Each row below holds a small network's activations on one record, seen along a few directions.
After each row come some of the record's fields: ZANON, MOT, LOR, TUSI, PEZ, GAZ.
A field that a record lacks is written absent.
The largest differences between rows may come from other fields.
Strong random noise was added to every row along 10 fixed directions; ignore it. To show where, here is one row again and again, with new noise each time:
[ -19 -444   -9  -73   65 -166 -411   22  462  142  130  -30  358 -178
 -437  -11 -277 -133  -86  -87 -174  316 -178  382  304  101  225  512]
[-159 -215   81   12  224  109   77  -78   21 -164 -226 -157  143   83
  182  249   35 -105 -312 -193  271  132  160 -371 -441   -7   40 -293]
[-145  -15   76  150  187  104  127   27  200  226  -88   46  125  -60
  105  186 -184 -167   51  -89  123  182   41   94 -294  242   84  163]
[-393  400  349   -1 -479  280 -355 -134   28  356   79 -334  -13  -87
   41  156  -43   60  339  280 -236 -160  258 -139  354    4  265 -181]
[ 211  161   11   64  -47   -5   33   13  -87   13   50   39 -286 -285
  251  264  487  156  414   41   73  -66   85 -216   99  114  -64  -20]
[   5   -6   77   95   43   50   31   34   60  -80  -57  -91  -71 -132
  204  327  265   -8   42 -155  124   32  108 -243 -112   80   89  -51]
[ 276   -8  162  153   91  186  -75   83  119  208   27 -172 -313 -269
  157  215  129 -108  537  216  359  181   -9  100   12  160  -82   99]
[  44  -22   80  106  282  267  -56 -225 -269   22 -158  144 -141    7
  -39 -480   96  316   28   30  429 -274  219  -74  -60  100  -71 -661]
[-481  167  -19  132 -109   92  -83 -215  -17  681  149  384  137 -297
   11 -136 -191   50  385  243 -211  155  -33  156  277  537   63  231]
[-399  189  157   49  -21 -215   24  237  440  -69  -67  -70  418  -68
  -20  592 -197 -175 -194 -605 -226   29    9  164 -137  225  431  385]
[ -11  163  184  332   58  325   97   40   87   25 -101  -39 -151   11
  138   -4  163  101  -46 -215  142 -267  287  -95 -141   65  283 -221]
[ 437   80 -280  -17 -420  -81  204  114  -77 -277  192   27 -252   58
   95 -122  389  192   23  109 -457 -364  -12 -150  235 -481  116  103]

[-242 -335  -51  -35 -192   45  -98  -18   19 -275  -65 -338  185  155
   22  -91 -284 -260 -432   -2  137  139 -117 -168  -16 -253  170 -307]
ZANON=mevob MOT=nemik LOR=absent TUSI=tise PEZ=niv GAZ=absent
[   3  -62   69 -290 -186   78 -146 -190 -172  -13    3 -320  -50  168
   89  219  221  -34  -52  345 -170   62  222 -548 -126 -312 -214 -165]
ZANON=fafo MOT=keges LOR=absent TUSI=absent PEZ=absent GAZ=absent
[  19  -94 -169 -245  186 -341  -52 -105   -2   83  -24  271  238  -70
 -170   64  120   37   32  -90 -156  100   43  -32 -175  184 -232  208]
ZANON=fafo MOT=keges LOR=absent TUSI=absent PEZ=absent GAZ=absent
[ 315 -128  -64  111   17  356  331  -79  187  402   72    6  -99  226
  185   -4 -123 -177  -19  493 -300  253  130  -84 -328 -315  -96  437]
ZANON=mevob MOT=keges LOR=tadim TUSI=absent PEZ=absent GAZ=fim
[ -10 -154  -42  -11 -156  -71  -52  117  -45  -86  214  -63 -176 -148
  128  279  123  -81   86  135  -74  325 -381  -91  365   14  -83  336]
ZANON=mevob MOT=nemik LOR=biv TUSI=absent PEZ=absent GAZ=fim
[ -60   89 -166  -47 -195 -168  -30   73   38  166  204  212   88  -58
 -231 -339 -391    1  199  159 -267  -32 -330  554  380   52   21  328]
ZANON=fafo MOT=keges LOR=tadim TUSI=absent PEZ=absent GAZ=fim
[ 141 -328    2  233  109  -19 -176   69  353 -172   21  -26   50 -207
  -68  141  344   65 -241 -433   21   15  111 -130  113   77  359  141]
ZANON=fafo MOT=nemik LOR=tadim TUSI=absent PEZ=absent GAZ=fim
[ 262 -206  -40   -4  158 -241  172  340  186 -422  104  -88  -99 -140
  161  606  213  -80 -142 -321   18  298 -359    9   42  -55   17  507]
ZANON=mevob MOT=keges LOR=biv TUSI=absent PEZ=absent GAZ=zam
[  53 -224 -120  -77   61   95   50 -213 -275   -4    7   35 -114  -44
  194  -97   78   56   50  338  216  204  -93 -295    1  -63 -257 -270]
ZANON=mevob MOT=nemik LOR=tadim TUSI=absent PEZ=absent GAZ=zam
[-242 -260  -60 -163  -38  -92 -304 -164   51  -16  -27   13  359  103
 -385 -318 -233  -34 -379  -87 -130   -8   39   90  130  -40  150 -117]
ZANON=mevob MOT=keges LOR=absent TUSI=raf PEZ=dugup GAZ=absent
[-178 -125  310  227  158  102 -386  181   84  -71   49 -182 -163 -303
 -194  -90 -250    8  169 -192  636   88 -359  517  515  403  214 -136]
ZANON=fafo MOT=keges LOR=biv TUSI=absent PEZ=absent GAZ=zam
[ 523 -414 -509  -90   45 -121  155 -102 -139  107  184  393 -157   52
 -138 -520  172 -107  -20  377 -173  132 -112   26  -64 -113 -352  317]
ZANON=mevob MOT=keges LOR=absent TUSI=raf PEZ=niv GAZ=absent
[  45  371  172 -158 -122   33    9  -59  -66   52  -17 -154  -72  100
   90  246  100   63  168  166 -198  -93  192 -166  -64 -175 -139  -49]
ZANON=mevob MOT=keges LOR=absent TUSI=sep PEZ=niv GAZ=absent
[ 603 -405  -56 -195  132 -160 -366  -94  173   67   15 -189  -60 -255
 -149   94  321  -52  410  293  177  311   79  -72   34 -130 -274  156]
ZANON=fafo MOT=nemik LOR=absent TUSI=sep PEZ=dugup GAZ=absent
[ 276  132 -117  -88 -134   30   10 -215 -169   81   78  212 -155   41
   49  -34  673  330   38  132 -467 -269  434 -540  -27 -167 -134   -3]
ZANON=fafo MOT=keges LOR=absent TUSI=absent PEZ=absent GAZ=absent
[ 100  262   34  -28 -225 -212   29  264  240 -319   23 -128  110   79
 -116  186   16   69 -128 -395 -306 -397   51  191   91 -236  361  138]
ZANON=fafo MOT=keges LOR=tadim TUSI=absent PEZ=absent GAZ=zam
[-456   -6  240  -41  186  163 -215 -145  -77   87 -154  -53  237  176
 -190 -170 -333    1 -276  -89  182    1  105  -11  -89  150    0 -344]
ZANON=fafo MOT=nemik LOR=absent TUSI=absent PEZ=absent GAZ=absent
[-263   -7  169   23    6  162 -372 -234  -86  190   56  154   53 -116
 -238 -252   92  342  -47  -15  -81 -133  132  -37  473  192  144 -191]
ZANON=mevob MOT=keges LOR=biv TUSI=absent PEZ=absent GAZ=fim
[ -61  154  161 -123  232   62  145 -105  123  374 -127   18  210   58
  101  345 -231  -44  173  147  -40  223  166   31 -384   59 -132  191]
ZANON=mevob MOT=nemik LOR=biv TUSI=absent PEZ=absent GAZ=zam
[ -98  144  184  152  -61  207 -191  -31  -99   65  -49 -138 -142  -82
  -88 -354 -136  114  212   89  334 -206   15  215  230   76  113 -427]
ZANON=fafo MOT=keges LOR=absent TUSI=sep PEZ=dugup GAZ=absent
[-257  133  107  -37 -507   66 -290    7  -92  101   70 -441 -146 -158
  141  142  -56 -317  425  334  167   76  -45  -98  197   56   30 -231]
ZANON=fafo MOT=nemik LOR=absent TUSI=tise PEZ=dugup GAZ=absent
[ -40  200   36 -307   -7 -181  -57  -32 -234 -264  -77  -50   62  141
 -132  -26  -38   71  -86  -75   47 -212   25   -5  -36  -90 -144 -307]
ZANON=mevob MOT=keges LOR=absent TUSI=raf PEZ=niv GAZ=absent
[ 173 -176 -145  347  -71   14  214  256  408  178  117    5 -105 -215
  204  230  -36 -430  139  -18   32  354 -205  194  -99  174  167  590]
ZANON=mevob MOT=nemik LOR=absent TUSI=tise PEZ=niv GAZ=absent
[-130  186  130  -14  253 -278 -261  -11   68   -4  -35  288  214 -280
 -269   56  166  397   91 -500   26 -216   93  177  283  421  135  -11]
ZANON=fafo MOT=nemik LOR=absent TUSI=absent PEZ=absent GAZ=absent
[-385  -83  -91   26 -154   11  207  -67   24  -39   21  107  223  178
  151  230   27  -78 -518 -172 -409  111   35 -390 -134  -40  196  202]
ZANON=mevob MOT=nemik LOR=biv TUSI=absent PEZ=absent GAZ=zam
[-427  -15  -41  312 -221  280  121 -156  -65  246   55   78  -68  -39
  302   76  254 -144 -242    7 -172   82  218 -528  -90  226  217  -11]
ZANON=fafo MOT=keges LOR=absent TUSI=raf PEZ=niv GAZ=absent
[ -65  193 -161 -111  -67  -85  318  -55 -185  134   11  210   10  -23
  288  204   93   10  220  160 -171   45    6 -196 -224   67 -173   96]
ZANON=fafo MOT=keges LOR=biv TUSI=absent PEZ=absent GAZ=fim
[-510  -77   10 -114 -280  110 -157 -173   55  173  102  -96  411  236
 -219 -299 -597  -49 -360  210 -435   64  -82   86  229 -210  240   17]
ZANON=fafo MOT=nemik LOR=tadim TUSI=absent PEZ=absent GAZ=fim
[ 494  100   82  201   14  113  167  291  250 -238   -9 -187 -195  184
  -45  -92  -31   33  -66 -162   45 -312   57  264  -79 -355  233   83]
ZANON=fafo MOT=nemik LOR=tadim TUSI=absent PEZ=absent GAZ=zam
[-150    5 -170  -67 -233    6   73  -19  -63  204   79   27   68  122
  -60 -294 -381 -223   65  305 -167   68 -166  262   39  -57  -42  111]
ZANON=mevob MOT=keges LOR=absent TUSI=sep PEZ=bim GAZ=absent
[-101  109   47  381 -144  227  -13   72  -74  -43  142  116 -257 -148
   47 -251  229  288  -18 -155  -25 -267  -47   13  455  106  323  -99]
ZANON=fafo MOT=nemik LOR=biv TUSI=absent PEZ=absent GAZ=fim
[-296  377  265 -152   16   83 -126 -167  -42  348  -54   33  186  120
 -137   84 -154  181   77  101 -283 -106  244   10    7   43  -56   -8]
ZANON=mevob MOT=nemik LOR=absent TUSI=absent PEZ=absent GAZ=absent
[ 181  235 -119  297  379  157  302 -258 -225  404  -48  657 -263 -230
  249 -144  655  360  280  -34   41 -120  411 -302 -281  463 -237  -50]
ZANON=mevob MOT=keges LOR=absent TUSI=sep PEZ=dugup GAZ=absent
[-277  167  227   38 -107  286   88 -173   63  391  -97 -262   10  -53
  476  623  101 -181  211  295  -66  315  313 -541 -357   42  -53   45]
ZANON=fafo MOT=keges LOR=tadim TUSI=absent PEZ=absent GAZ=fim
[  85   -2 -192  259   99    3  443  263  -54 -297  -59  152 -147  158
  105 -240 -194 -216 -255 -264  306 -120 -243  257 -287   54   63  -58]
ZANON=mevob MOT=nemik LOR=absent TUSI=raf PEZ=niv GAZ=absent
[   4  170   48 -179 -181 -135 -172   69   16 -188   43  -50   83   94
 -248  -43   17  158  -57 -153 -263 -306   35  142  223 -170  127  -17]
ZANON=mevob MOT=keges LOR=biv TUSI=absent PEZ=absent GAZ=fim
[ -82 -201   88 -138  -28 -213 -313  205  104 -211  -23 -390   63 -134
 -184   50 -467 -351  203    3  503  253 -444  495  192   98  -31  -74]
ZANON=fafo MOT=nemik LOR=absent TUSI=sep PEZ=bim GAZ=absent
[-351  440   -1  101 -166  -65  161  158  -14  196   44  147   72   60
  -68 -236 -578 -165  202  -20  -33 -177 -225  573   29  280   72   88]
ZANON=fafo MOT=nemik LOR=absent TUSI=raf PEZ=bim GAZ=absent
[  86 -286 -247  -34   15 -105 -229 -211 -221   70  183  313  -75 -225
 -228 -563  156  309   48  195  -58   17 -192  100  564   72 -119  -69]
ZANON=mevob MOT=keges LOR=absent TUSI=sep PEZ=bim GAZ=absent
[-124 -173  -90  -57    5 -205  -75  -66  227  146   50   66  243 -138
   10  390  180 -146  -94 -118 -325  312   84 -207  -83  149   21  464]
ZANON=fafo MOT=keges LOR=absent TUSI=sep PEZ=bim GAZ=absent
[  79 -297  -69 -450   78 -432 -222   39   37 -515  -83 -254  359  124
 -272   99 -177  -63 -356 -172    6   99 -177   -4  -12 -346 -102  -98]
ZANON=fafo MOT=nemik LOR=absent TUSI=tise PEZ=niv GAZ=absent
[ -81  -33 -246   17  332 -134  437  -36 -120  159   -7  526  129   32
  142   54    6    5 -143  -96 -148  219  -91  -43 -328  263 -247  354]
ZANON=mevob MOT=nemik LOR=absent TUSI=absent PEZ=absent GAZ=absent
[ 182  135  -46 -124  -94 -361 -220  153  -10 -396   53   -2  -22 -123
 -263  -78  229  207   44 -367  -31 -400  -33  209  347  -12  103 -111]
ZANON=fafo MOT=nemik LOR=absent TUSI=raf PEZ=bim GAZ=absent
[ 162 -504  -52  -24  129 -108 -266   31  -55 -400   51 -138 -157 -161
  -38  138  460   32 -241 -164  240  203 -148 -339  189  -13  -70  -77]
ZANON=fafo MOT=keges LOR=absent TUSI=absent PEZ=absent GAZ=absent

Here are new rows. What are their fields?
[-175 -212 -230 -305 -234 -337  -99 -114 -121 -442   61  -23  256   33
  -10  175  255  107 -426 -172 -378    2  -68 -485  163 -252   46  -78]
ZANON=fafo MOT=nemik LOR=tadim TUSI=absent PEZ=absent GAZ=fim
[  46 -151   65  -59  254  137   76  -49  -91  105  -10  -54 -123   82
  117  181  -23 -157  -21  223  177  344  -56 -151 -273   52 -330   99]
ZANON=mevob MOT=keges LOR=absent TUSI=absent PEZ=absent GAZ=absent
[ -82  139  155 -166  -63   15 -168   16   81   58   45  -61  178  146
 -293 -140 -377  119  -22   56 -194 -127  -61  334  243 -148   98   67]
ZANON=mevob MOT=nemik LOR=biv TUSI=absent PEZ=absent GAZ=fim
[ 352 -277 -129  -94 -228  -45  -45  110    9 -107  194 -276 -299 -116
  232  426  441 -221  182  327 -140  387 -158 -387  103 -257 -227  407]
ZANON=fafo MOT=nemik LOR=absent TUSI=absent PEZ=absent GAZ=absent
[-103 -433  -55  149  292  232  -47 -267  212  271 -133  179  371  202
 -264 -547 -344   11 -509   -7  -45  125  194   49 -194  -59  155  -64]
ZANON=mevob MOT=nemik LOR=absent TUSI=sep PEZ=niv GAZ=absent
[ -34 -165 -203 -155 -226 -265  -21   72  -74 -204  173    7   -6  -53
   39  201  183  -91 -119    5 -268  165 -249 -209  213  -54  -76  279]
ZANON=fafo MOT=nemik LOR=absent TUSI=absent PEZ=absent GAZ=absent
[  46  -38  -80  175 -587  164 -267  -21  -21  107  230 -190 -295 -160
   -6 -299  240  -35  243  315 -163 -138    8  -85  524 -112  230  -60]
ZANON=fafo MOT=nemik LOR=absent TUSI=sep PEZ=dugup GAZ=absent
[ 361 -214  -50 -161  451 -132  -20 -175 -293 -305 -180  206  -83 -108
   -8 -113  446  463  -26 -141  401 -155  123 -229  -44  -43 -267 -499]
ZANON=mevob MOT=keges LOR=biv TUSI=absent PEZ=absent GAZ=zam
[ 404  492   29 -387 -265 -205    7   19  -26   87   26 -147  -65   94
  -37  223  154    8  455  288 -343 -280  279    4 -129 -308 -210   82]
ZANON=mevob MOT=keges LOR=absent TUSI=raf PEZ=niv GAZ=absent
[ 219  -87 -125   24   58 -123   96   96  -31 -136  168  223 -133  -83
  -40   14  219  177  -64  -76 -177   43 -224   69  289  -35  -37  356]
ZANON=mevob MOT=nemik LOR=biv TUSI=absent PEZ=absent GAZ=zam
[-164  181  328  122  158  189 -299  -77  140  375  -23   43   34 -180
 -151  -23 -120  147  301  -37  179  -37  159  260  182  365  113  -57]
ZANON=mevob MOT=nemik LOR=biv TUSI=absent PEZ=absent GAZ=fim
[ -50   88 -165   21 -319 -265  -22  319 -129 -502  188  -42 -179  -25
 -121 -171    3  -50 -117 -282  -41 -281 -404  308  445  -21  143   18]
ZANON=fafo MOT=keges LOR=absent TUSI=raf PEZ=bim GAZ=absent
[-119  362  317   87 -300  192 -234  137  211   80   32 -252  -45  103
 -174  108   16  -12   12 -149 -254 -325  256  115  185  -58  346   59]
ZANON=mevob MOT=keges LOR=absent TUSI=absent PEZ=absent GAZ=absent
[-119  114 -113  -52 -409    6    1  126 -265 -245  114 -148 -199  211
  -47 -342 -175 -180  -63  142  -25 -214 -240  155  214 -177  -15 -210]
ZANON=mevob MOT=keges LOR=absent TUSI=sep PEZ=bim GAZ=absent
[ 447 -299  169  -25  289  -23 -541  -94  326  121   99   60    2 -261
 -475 -143  216  328  155  -53   25   57   91  260  477   64   53  220]
ZANON=mevob MOT=nemik LOR=biv TUSI=absent PEZ=absent GAZ=fim
[ 233 -214  149  317  234  436  271  171   98   67  -46 -278 -395   35
  401  306    5 -342   92  197  501  374  -75 -115 -426   11  -92  120]
ZANON=fafo MOT=keges LOR=biv TUSI=absent PEZ=absent GAZ=zam
[ -62 -218 -117  148 -288   57  -82  -35   54  155  178  -69 -173 -324
  280  274  381 -219  130  170  -94  346  -46 -349  259  147   90  250]
ZANON=mevob MOT=keges LOR=absent TUSI=tise PEZ=niv GAZ=absent
[ 454  107  309  -91  -34  120 -253  119  220  -90  -75 -441 -155   74
 -140  198  173   42  175   24   55 -205  299   60   18 -350   79  -72]
ZANON=mevob MOT=keges LOR=absent TUSI=absent PEZ=absent GAZ=absent
[   2   82 -113 -190  326 -326  102    7  -29  224  -73  333  211 -173
  -58   84 -222  -19  384   -2  142  239 -190  348 -190  364 -349  227]
ZANON=mevob MOT=nemik LOR=absent TUSI=absent PEZ=absent GAZ=absent
[ -65 -135   93   74  -69  246 -178 -124  101  110  -10 -159   53   92
 -100 -232 -151   -3 -124  124    0  -43  146  -35   54 -119  182 -189]
ZANON=fafo MOT=nemik LOR=tadim TUSI=absent PEZ=absent GAZ=fim
[-116  423   24  210  314  -44  262  -80  165  410 -191  496  223  -59
    6   -9   13  123  165 -353  -61 -209  407  148 -504  494   57  104]
ZANON=fafo MOT=nemik LOR=absent TUSI=sep PEZ=dugup GAZ=absent
[ 301 -203 -222  407  -85  284  370  198   67 -151  147  109 -345  165
  113 -314  107 -106 -337  -48  -88  -97 -116   82   13 -199  247  237]
ZANON=mevob MOT=keges LOR=tadim TUSI=absent PEZ=absent GAZ=zam
